These are the activations of a small network on made-up records, seen along a few directions, one row for each record.
Here are examples, each followed by its value of one field, P.
The word missing means that the record has no P.
The largest differences between rows may come from other fields.
(in the rows, 500 means zero)
Strong random noise was added to every row along 20 fixed directions; ignore it. To show where, here is one row again and again, with new noise each time:
[605 559 368 506 357 533 692 368 493 724 471 427 563 775 837 524 557 660
 773 667 284 482 499 665 530 584 409 290 452 537 569 447 282 635 411 644
 523 302 393]
[261 496 428 473 745 527 657 530 431 352 595 469 576 626 311 405 437 506
 773 514 348 272 647 330 568 663 549 386 530 432 640 575 530 527 320 200
 290 479 162]
[276 465 547 718 443 561 491 574 453 505 481 383 474 856 634 480 535 467
 618 355 399 383 280 603 596 528 467 386 378 390 527 648 427 480 523 625
 407 634 376]
[588 609 354 525 564 480 635 435 464 531 556 418 454 683 552 505 348 563
 566 733 657 434 617 599 431 410 376 505 607 311 365 316 538 487 328 441
 685 767 566]
[457 274 573 499 531 642 444 443 308 417 407 596 707 544 297 543 306 362
 266 547 557 296 507 478 411 562 529 539 339 236 414 285 524 303 599 188
 597 470 284]
[480 388 516 719 376 480 335 610 645 597 515 522 446 478 311 461 521 422
 493 396 342 411 312 434 513 373 639 489 409 577 298 658 579 510 496 587
 183 481 574]
[348 469 452 555 614 418 470 400 345 712 539 495 447 649 677 546 269 544
 477 527 508 434 557 659 564 525 366 397 436 299 430 641 518 438 403 417
 687 480 558]
[520 466 537 786 558 477 651 585 292 474 548 189 514 478 432 305 514 271
 536 528 545 365 604 299 572 412 465 523 428 443 416 451 543 467 455 460
 606 495 456]
[469 563 411 418 557 619 482 408 612 481 629 446 449 425 457 375 562 559
 634 585 484 462 499 471 256 564 693 564 629 482 717 520 478 536 504 432
 353 456 400]
[531 421 448 457 466 503 653 421 473 377 315 441 546 479 357 524 536 427
 699 723 472 371 507 535 769 547 492 723 396 448 431 528 419 450 547 590
 452 325 789]
[359 581 345 445 599 449 680 692 544 403 734 229 527 512 615 638 498 573
 662 505 576 405 564 529 854 557 496 428 507 541 382 360 708 653 389 547
 716 784 372]
[535 512 694 593 650 457 552 602 532 591 355 373 518 594 601 504 522 426
 536 420 490 371 469 712 714 578 342 576 295 626 618 277 550 723 574 703
 458 321 530]
[538 626 589 545 644 558 666 545 583 175 375 731 486 537 359 443 677 585
 612 704 451 557 508 206 411 579 556 576 724 704 516 530 446 686 362 360
 221 665 547]
[557 540 590 631 668 405 623 707 452 429 402 323 536 624 440 317 433 457
 477 323 379 509 610 419 597 606 416 272 324 615 525 376 565 703 403 299
 726 481 388]
[316 332 653 345 515 474 406 588 601 510 406 555 667 440 426 643 493 385
 484 446 510 499 464 495 670 562 475 525 425 574 483 460 533 514 589 478
 426 431 434]
[425 339 601 632 789 595 546 416 301 352 544 415 494 443 629 398 606 570
 354 525 322 277 513 350 716 596 608 551 286 522 572 723 588 495 678 481
 506 367 393]
[518 458 545 402 707 534 408 467 827 536 415 580 464 467 487 279 519 556
 462 757 361 347 655 624 509 488 520 581 446 710 576 415 606 720 665 591
 225 438 495]
[410 622 535 465 594 452 550 723 678 378 394 434 420 464 487 363 542 494
 536 541 487 540 663 571 633 532 397 502 481 672 614 390 537 606 531 547
 411 483 502]
[288 434 458 521 413 466 596 640 534 378 365 561 485 564 457 526 588 394
 569 816 418 554 560 317 638 461 467 498 467 597 317 644 507 398 318 359
 350 592 617]
[494 374 410 491 496 620 522 429 551 513 490 442 621 611 592 448 418 648
 593 545 471 267 380 585 423 520 704 515 561 415 474 470 462 737 604 514
 605 687 421]
[512 516 577 607 477 596 583 638 590 447 420 546 387 385 693 506 619 678
 407 777 429 480 493 498 505 487 616 557 483 641 520 461 490 559 543 541
 327 324 499]
[417 519 579 637 357 443 407 725 796 553 490 395 369 613 316 350 453 427
 561 523 412 640 436 475 426 417 567 277 467 496 379 575 508 447 415 399
 367 507 494]

[548 582 473 659 555 552 520 587 500 272 622 516 330 630 459 599 485 658
 297 502 460 498 376 512 644 532 554 394 348 407 284 513 683 371 454 425
 596 729 502] => p2
[588 441 467 596 363 662 428 567 575 570 585 284 506 531 491 389 494 552
 455 362 412 412 341 540 248 486 730 400 388 396 616 357 477 473 594 449
 506 411 231] => missing
[453 375 479 258 552 594 410 235 629 612 723 428 649 559 542 508 507 335
 488 816 661 354 634 608 502 414 441 586 521 365 449 288 618 376 684 622
 516 698 264] => p8
[637 626 702 664 771 389 548 480 669 549 555 417 389 772 365 316 327 542
 610 495 499 485 488 573 502 576 486 303 510 429 434 475 592 769 402 402
 628 594 538] => p3
[487 574 564 526 522 435 610 607 556 491 465 492 320 400 378 535 520 547
 647 662 434 596 504 420 505 553 608 511 487 539 565 631 502 448 275 324
 317 155 662] => p9
[412 490 303 540 296 451 420 541 267 716 462 673 463 621 566 708 398 509
 452 307 440 464 449 629 358 381 375 461 422 400 527 545 470 247 245 452
 301 434 461] => p5
[265 489 415 445 309 546 305 550 516 564 534 740 556 408 364 606 435 269
 388 490 528 554 473 552 417 612 496 485 457 522 409 431 558 395 460 368
 384 479 418] => p1
[208 400 585 447 483 513 488 641 530 500 538 404 541 456 568 604 517 536
 644 371 569 433 402 448 554 449 582 533 634 426 632 643 444 450 533 549
 346 527 338] => p7
[380 486 373 576 325 484 331 661 662 634 466 473 558 505 466 223 422 293
 450 381 451 506 539 563 370 467 516 355 487 668 406 420 534 740 569 520
 570 715 436] => p6
[386 472 224 278 328 506 381 424 612 588 483 529 401 519 649 420 608 529
 473 631 257 633 592 606 466 503 494 412 334 611 602 721 472 321 490 516
 450 403 558] => p4

Here are new rows. What is P for each?
[453 394 483 659 464 498 422 353 516 709 644 513 357 626 633 607 508 549
 552 655 437 368 254 568 508 411 684 547 445 428 315 793 623 509 402 604
 380 555 687] => p8
[473 652 456 572 598 376 650 571 422 443 537 519 435 499 260 533 402 449
 684 445 419 529 570 434 679 708 451 384 440 507 455 542 551 531 230 283
 498 298 574] => p2
[376 510 374 311 455 540 532 330 472 574 715 543 645 455 709 701 692 456
 651 551 319 589 439 496 787 846 537 367 371 726 489 598 521 664 499 579
 629 359 410] => p9
[688 484 384 608 397 471 355 560 452 763 650 375 459 290 483 332 535 354
 231 359 369 560 633 381 227 349 514 362 319 663 528 359 640 393 427 409
 485 293 312] => p2
[573 538 305 521 507 626 638 359 344 295 335 696 453 629 613 650 464 691
 457 699 423 258 370 821 753 738 564 705 281 439 400 465 538 623 561 587
 635 510 807] => p8
[515 478 404 533 595 561 482 384 407 422 469 522 463 461 554 367 669 608
 557 300 287 293 477 500 576 485 538 651 440 599 753 735 439 514 662 761
 190 383 489] => p3
[448 403 432 361 512 600 640 525 559 254 555 230 418 633 621 533 693 612
 519 775 492 461 477 448 619 380 629 572 381 419 550 561 598 267 506 495
 546 729 455] => p5
[524 546 225 450 531 640 626 262 361 458 759 382 522 533 679 557 617 534
 634 660 517 318 442 548 514 624 647 623 496 464 526 469 592 597 467 583
 656 672 459] => p1
[848 592 503 645 602 506 604 283 438 542 816 502 544 563 356 520 661 410
 559 614 423 439 592 244 508 393 388 420 530 565 313 354 612 430 364 589
 287 543 296] => p7
[468 629 318 677 363 433 576 550 407 460 626 494 389 337 462 376 498 400
 525 669 591 527 696 386 572 349 448 520 670 491 260 602 502 394 433 580
 509 623 623] => p3
